A small network was shown many inputs. Here are its activations along a few directions, one row for each input.
In each table, some parts of the input vary, and every possible input appears once, in random order.
A made-up example of a description, with smaller parts first: one of 6 places along a line, together with either a single point or one of 9 places along a line or (one of 2 separate values, together with one of 5 places around a ring).
Shared parts are said once, and a part with two or three values counts as separate values.
(in the rows, 128 means zero)

Other details of the inputs shift rows strongly along two fixed directions, in all tables alike. That doesn't count.

Rows:
r1: [133  91 121  72 154 126  85  92 203 139  83  75 115  91 128 122 148]
r2: [111 153 165 104 124 150 150 131 169  88 154 141 144 124 109  79 117]
r3: [121  83  86 104 122 113 120 113 155 165  90 104 112 107 143 164 141]
r4: [128  85  71  86 126  99 104  79 153 152  38  93 135  87 148 157 136]
r5: [139 132  97 210  87 126 168 162  43 130 171 166 118 184 152 171 116]
r6: [152 137 133 125 173 141  59  80 203 129  57  66 119  88 142 125 139]
r7: [113 102  94 160  86 136 214 172 131 114 163 157 124 170 123 120 111]
r8: [116 165 169  65 134 115 128 125  96 107 134 166 168 105  98  98 110]
r9: [109 141 191  83 142 136 124 131 166 108 180 135 135 133  91  70 130]
r10: [129 185 190 111 143 139 118 127 151  98 149 143 148 125 100  76 118]
r11: [107 139 186  73 159 126 110 135 100 133 174 143 131 113 110  98 142]
r12: [131  71  71 179 126 136 124 130 165 145 114  83  87 139 159 161 147]
r13: [146 185 188 115 139 123 107 119 123 100 133 148 157 124  98  85 110]
r14: [117 141 191 104 161 140 121 139 154 106 180 130 127 134  95  86 137]
r15: [129  82  95 135 140 128 104 117 161 153 114  80 100 125 149 161 146]
r16: [131 133  80 203  73 125 209 169 107 103 131 165 136 173 131 137 105]
r17: [109 125 156  80 124 122 153 143 140 101 156 139 146 126  95  95 125]
r18: [118  83  92 113 148 120  96 109 136 167 100  89  98 111 158 163 150]
r19: [146 105  74 181 117 118 115 113 121 155  69  99 108 124 160 185 134]
r20: [128 162 160 108 116 115 136 119 110  97 127 155 160 126 111 103 112]
r21: [128 116  84 208  77 149 210 181 113 121 164 161 118 182 132 136 127]
r22: [112 155 177  61 141 117 109 113  97 133 148 146 150 100  96  98 128]
r23: [162 129 103 170 141 132  88 100 144 137  79  94 121 121 164 153 124]
r24: [134  91  88  99 156 113  70  82 136 166  54  83 107  88 157 167 145]
r25: [122 116  92 220  97 161 186 176 113 128 181 144 105 185 145 152 129]
r26: [128 169 178  87 151 128  96 123  79 125 155 149 148 107 112 110 128]
r27: [124 113  96 169 100 113 169 169  38 151 181 170 133 165 137 170 135]
r28: [153 128 105 158 139 136  93 108 153 145  67  96 120 128 158 154 124]
r29: [147 110  73 202 122 139 113 119 153 140  91  95 103 144 167 165 132]
r30: [139 126  94 197  70 116 192 156  65 131 149 175 132 175 144 161 111]
r31: [125 122 113 196 102 153 178 176 117 123 177 156 110 173 128 139 124]
r32: [124 164 179  75 137 121 108 119  95 124 146 154 157 106 104 104 120]
r33: [136 189 181 100 137 123 130 126 137  90 123 148 168 116 101  83 103]
r34: [137  77  97 112 156 128  84 103 188 154  72  64  90  96 143 151 148]
r35: [129 167 183  91 163 129  93 121  74 125 160 150 141 105 116 115 127]
r36: [ 95 136 156  55 126 114 143 131 120 121 144 149 139 108 105  93 126]
Each input here is: one of 4 places along a line, together with one of 9 places around a ring.
Question: The inputs of r15 and r34 match in every part but the place on the line of 4. If r29 is changed in the same way as r15 into r34, which row does it become?
Answer: r6
Question: Which other rows does r13 become when the place on the ring of 9 takes its other values? List them by row number.
Answer: r1, r3, r9, r10, r21, r22, r30, r32
Question: A walk changes only the place on the line of 4. It starts at r33 and steps to r13. List the rest of the walk in order.
Answer: r28, r23

Rows:
r37: [133  96  69 203  92 135 173 156 129 136 129 129 107 170 149 163 126]
r38: [142 127 107 152 130 134 115 114 154 126  93 107 119 124 144 140 127]
r39: [132 109 106 115 133 115 104 109 118 151  97 110 120 108 143 155 135]
r40: [140 118 114 149 136 137 117 118 171 128 102 100 114 127 140 134 133]
r41: [126 131 162  40 174 120  66  78 182 128  82  90 134  69 117 100 137]
r42: [110 148 155 135 114 138 169 164  98 110 191 168 141 156 107 103 120]
r43: [125  96  98 107 131 114 108 111 122 153  98 108 116 109 143 154 139]
r44: [145 149 172  40 191 122  34  56 199 123  54  75 137  50 123 100 135]
r45: [108 157 189  85 144 137 138 143 123 103 184 155 146 131  97  79 126]
r46: [130 110 116  93 146 115  89 100 132 148  92 102 121  95 139 144 138]
r47: [134 113 109 113 131 118 110 105 149 138  84 107 122 106 136 138 131]
r48: [137 115 104 123 133 116  99 107 117 151  91 109 122 108 144 156 134]
r49: [125 174 186 141 134 145 143 153 117  96 189 159 145 154 103  87 118]
r50: [129  95  63 192  87 130 175 152 119 139 122 133 109 162 150 165 126]
r51: [111 149 158 115 114 123 161 155  86 115 180 171 148 146 104 104 119]
r52: [136 114 102 127 124 119 117 110 141 139  85 111 124 113 139 145 128]
r53: [130  93  70 200  91 135 176 156 131 137 131 128 106 169 146 160 129]
r54: [114 146 165 138 121 142 164 164 117 107 198 162 137 161 104  97 124]
r55: [138 110  78 177 101 117 138 133  84 153 111 133 120 143 155 179 126]
r56: [128  99 108 130 133 136 125 122 175 132 110 100 110 126 135 133 137]
r57: [117 169 197  80 148 125 112 132  81 118 177 161 154 117 100  95 125]
r58: [132 101  73 187  96 132 166 147 122 136 121 131 112 157 149 160 125]
r59: [120 165 169 138 122 139 157 158  98 103 188 168 147 152 108  98 118]
r60: [127 186 200  93 146 130 114 128 105 102 163 158 160 119  98  83 117]
Question: The inputs of r57 and r48 match in every part but one. If r52 is changed in the same way as r57 into r48, which row does it become?
Answer: r44
Question: Describe the family of inputs behind these rows.
Answer: one of 4 places along a line, together with one of 6 places along a line
Question: Which other rows does r42 become when the place on the line of 6 takes its other values? List them by row number.
Answer: r38, r45, r50, r58, r59
Question: Which other rows does r54 become when the place on the line of 4 takes its other values? List them by row number.
Answer: r42, r46, r51
Question: A walk changes only the place on the line of 4. It starts at r55 and steps to r60. List the rest of the walk in order.
Answer: r38, r49
